kor: [134 111 134 123 151 129 126]
tadap: [191 175 153 151 204  89 141]
kez: [120 139 125 132 110 129 141]
Kipi: [120 130 115 123 137 116 141]
goloz: [162 148 134 141 164 116 141]
Fak: [ 77 111  78  76 191  49  78]
fira: [134 134 111 123 137 129 126]
Fev: [148 121 134 113 124 142 155]
again Fak: 
[78]
q: [130 115]
Kipi
q: [111 134 123]
kor

fom: [148  75 112  75 181]
Naz: [103 109 130 129 105]
kis: [130 167 123 137 111]
siko: [117 104 115 113 144]
Muti: [123 167 130 123 215]
rodop: [130 167 123 137 137]
again rodop: 
[137]
q: [123 167 130 123]
Muti
q: [130 167 123 137 111]
kis
again fom: 
[75]
again Muti: 
[123]

selu: [126  97 156 143 146 103 116 155 169 170  97 176 183 121  86  95 128 125
 144 154  97 131 116 122]
moro: [183 123  86 101 136 127 142 136 131 133 111 123 159 105 131  88 160 148
 139 152  94 132  99 138]
Fano: [127 152 152 114 125 119 152 119 110 133 111  66  87  62  79  90 144 179
 213  99 106 119 163 147]
q: [127 152 152 114 125 119 152 119 110 133 111  66  87  62  79  90 144 179
 213  99 106 119 163 147]
Fano
q: [183 121  86]
selu
q: [121  86  95 128]
selu
q: [114 125 119 152 119 110]
Fano

befip: [141  71 136  71  54 112 111 147 194  71  85 222 194 204 159 134  59]
pasa: [141  71 148 194  54 111 136 147 145 112  85 204 177 181 177 151 119]
gosa: [141  96 136 139  54 156  91 165  96  91 191  91  94  96  96 151 181]
luvob: [141  71 136 145  54 112 111 147 194 148  85 204 177 181 177 151  49]
lin: [182  99 183 187 102 156 165 191  91 191  96  91  91  94 172 173  98]
again pasa: 
[177]
q: [182  99 183 187 102 156 165 191  91 191  96  91  91  94 172 173  98]
lin
q: [156 165 191  91 191  96  91  91  94]
lin
q: [222 194 204]
befip
q: [191  91  94  96  96]
gosa
q: [136  71  54 112 111 147 194  71  85]
befip

